Each row below holds a small network's activations on one input, seen along a few directions.
Each table varies a few parts of the input and shows all the possible inputs, shuffled.
A made-up example of a description, with smaller parts first: one of 5 places around a ring, together with either a single point or (one of 2 separate values, together with one of 4 places along a line) or one of 11 places around a ring.
Shared parts are said once, and a part with two or three values counts as separate values.
(in the rows, 128 means zero)

Table:
R1: [109  91 137  58  71 231 130  66  57 113  88 153 197 206]
R2: [176 120 124 201 193  77 101 129 132 122  86 113 178  90]
R3: [106 147 142 125 191  97 137  68 134 135  39  94 208  75]
R4: [147 161 122  77 132  94 148 213 194 131 209  72  86  79]
R5: [126 104  91 212 163  70 122 139 160 142  91 165 160  87]
R6: [ 93 166 169 152 227 106 125  89 126 125  46 102 169 109]
R7: [111 174 157  36 146 110 180 141 176 112 169  57 123  48]
R8: [151 125 106 251 175  61 113 113 149 133 102 132 105 122]
R9: [126 118 137 122 131  47 137 195 191 147 217 106  15  95]
R10: [132 145  88 106  98  54 165 191 192 144 236  96  73  79]
R11: [172  53  93 168  37 214 117 130  55 132 106 182 116 194]
R12: [144 115  79 124  70 232 100 120  51 134 135 171 150 220]
R13: [146  77 110 161  53 212  76  96  97 121 127 230  91 224]
R14: [ 87 188 193  34 173  82 159 160 176 111 181  88  98  77]
R15: [ 94 138 170  94  61 231 111  68  31 118  88 158 150 216]
The inputs of R15 and R13 match in every part but one. If R6 is changed in the same way as R15 into R13, which row does it become?
Answer: R8
Describe the family of inputs behind these rows.
Answer: one of 3 separate values, together with one of 5 places along a line
Which other rows does R10 become when the place on the line of 5 takes its other values? List them by row number.
Answer: R4, R7, R9, R14

Table:
R16: [ 74 101 177  70 125 169  96 115 164 119  88 151 141 112]
R17: [140 105 127  67  42 177 161 154 110 110 147  89 125 160]
R18: [145 127 147 186 140 138  93 115  83 121 126 154  71 200]
R19: [ 56  88 168  91 136 150 139 130 124 117  90 140 193 167]
R20: [132 175 106 144 136  86 159  94 100 143 129 140 125  26]
R21: [158 205 103 129 116  93 146 141 156 122 170 145 135  64]
R22: [119 121 144 141 140  56 151 114 111 126 149 135  29  66]
R23: [149 162  56 153 105 167 138 191 171 116 187 128 158  89]
R24: [107 176  80 180 158 110 144 111  99 119  70 151 199 155]
R25: [196 123  82 145  74 156  86 105  72 168 104 160 162 128]
R26: [158  92 132 163  91 136  75 141  64 166 126 143  65 170]
R27: [107 159 143 154 116  72 125 162 165 125 185 118  58 117]
R28: [111  57 144 153 142 108 105 118 186 149  98 183  88 131]
R29: [ 97 165 162  41  97 119 156 142 148  91 191 121 122 115]
R30: [110 125 125 183 148 136 135 126 117 134  67 169 219 127]
R31: [ 96 124 101  49  82 158 168 200 153 101 175 129 127 123]
R32: [ 88  66 159 190 179 117 132 146 147 138 107 161 131 164]
R33: [194 176 120 149 209  59 114 168 138 159 106  19 194  81]
R34: [129 104 105 150 126 122 127  88 168 132  55 179 173  84]
R35: [104  73 122 135 167  79 103  65 146 124 139 162  83 110]
R36: [128 155 173  99 103 190 125 107  74  82 105 128 125 170]
R37: [177  68 106 159  71 149 147 148 157 143 176 130  75 194]
R38: [145 178 183  60 205 108 116 173 177 147 141   7 154 109]
R39: [108 139 167  57 121 150 159  94 108 128 155  99  92  68]
R40: [185 133 153 148 215  46 118 181 183 182 132  27  94 118]
R41: [199 112  66 143  71 156 164 140 103 134 158 142 172 150]
R42: [ 77 151 133  92 148 167 152  99 121 123  88 120 160 203]
R43: [181 174 114 180 130 178 109  94  74 115 107 158 161 163]
R44: [ 90 134 140 200 157 136 109 133 137 126 111 130 108 205]
R45: [126 101  93 148 117 127 143 208 157 108 192 136  70 144]
R46: [ 69 107 151  59 136 127 105  72 112  92 125 107 139  90]
R47: [123 119 151  77  60 173  87 118  66 143 117 127 124 158]
R48: [147 128  90 130 160 111 137  31 134 119 107 139 153  63]
The inputs of R19 and R32 match in every part but one. If R42 is changed in the same way as R19 into R32, which row does it become?
Answer: R44
Describe the family of inputs behind these rows.
Answer: one of 3 separate values, together with either a single point or one of 10 places around a ring
Which other rows agree with R23 in the choice among 3 separate values? List them by row number.
Answer: R20, R21, R24, R25, R30, R33, R34, R41, R43, R48
Which other rows does R47 become when the choice among 3 separate values takes its other values? List them by row number.
Answer: R25, R26
Which other rows does R23 become when the choice among 3 separate values takes its other values? List them by row number.
Answer: R31, R45

Table:
R49: [160 112 128 243 173 106 111 121 121 170  60 129 158 161]
R50: [124 127 165  96 150  73 129 132 153 127 158  91  63  94]
R51: [175 115 100 162  71 181 116 117 107 133 163 162 119 160]
R52: [ 73  98 107  87 117 174 123 128 108 114 132 135 175 168]
R53: [109 138 168  91 150  81 126 162 159 121 170 112  68  94]
R54: [130 125 151 173 163 150 116  70 106 124  47 136 214 104]
R55: [104 136 137  91 108 100 175 155 179  98 164 116 100  74]
R56: [151 155 133 171 216  57 111 134 192 132  96  87 143  68]
R57: [ 93 125 141  69  82 180 143 157 112 120 100 127 162 169]
R58: [140 163 131 167 181  48 133 122 154 155  94 113 135  27]
R59: [173 116 103 173 109 188 100 158 107 149 181 158 122 173]
R60: [159 129 105 104  60 190 130 113  84 126 129 151 159 151]
R61: [141 168 105 143 199  39 149 119 158 121  87  82 148  57]
R62: [106 174 167  85 156  90 164 130 145 110 161 108  69  86]
R63: [114  92 152 152 121 136  97  86 119 110 119 165  91 176]
R64: [117  85 160 165 142 128 103 152  91 131 138 123  95 211]
R65: [ 73 121 147  81 140 156 101  95  79 125 115 133 138 161]
R66: [162 150 106  73 111  94 152 144 146 107 210  74 103  91]
R67: [105  87 109 164 107 158 110 120 146 115 125 172 117 175]
R68: [ 96 156 189  69 136 182 130 134  79 107 107 120 138 159]
R69: [120  91 155 114 119 143 120  58 118 138  93 146 101 178]
R70: [178 163  90  97 108 103 145 191 156 129 193 115  81  90]
R71: [ 99 137 106 110 124  91 168 176 166 142 161 129  86  74]
R72: [146 145  96  62  81 198 132 147  75 128 131 108 152 155]
R73: [100 136 132 106 114  91 150 194 186 115 183 122 100  89]
R74: [163 103  85 112  65 166 139 103  83 132 150 150 139 152]
R75: [127 151 120 127 188 131 113 119  97 135  36  80 212 143]
R76: [111  81 132 118  83 154 131  98 142 140 120 161 146 170]
R77: [148 122 130 225 164 112  96  76 128 142  64 165 174 132]
R78: [ 96 126 118 184 101 170 122 162 143 143 140 163 104 188]
R79: [165 153 101  98 110 110 135 157 143 123 207 103  89  63]
R80: [137 118 129 182 149 118 127  62 110 134  61 155 194 103]
Describe the family of inputs behind these rows.
Answer: one of 4 places along a line, together with either one of 3 separate values or one of 5 places along a line
The inputs of R69 and R80 match in every part but the place on the line of 4. If R53 is changed in the same way as R69 into R80, which row does it become?
Answer: R56
Which other rows does R66 become when the choice among 3 separate values takes its other values? List them by row number.
Answer: R70, R79
A walk changes only the place on the line of 5. It starts at R49 and steps to R77. List the rest of the walk in order.
Answer: R80, R54, R75
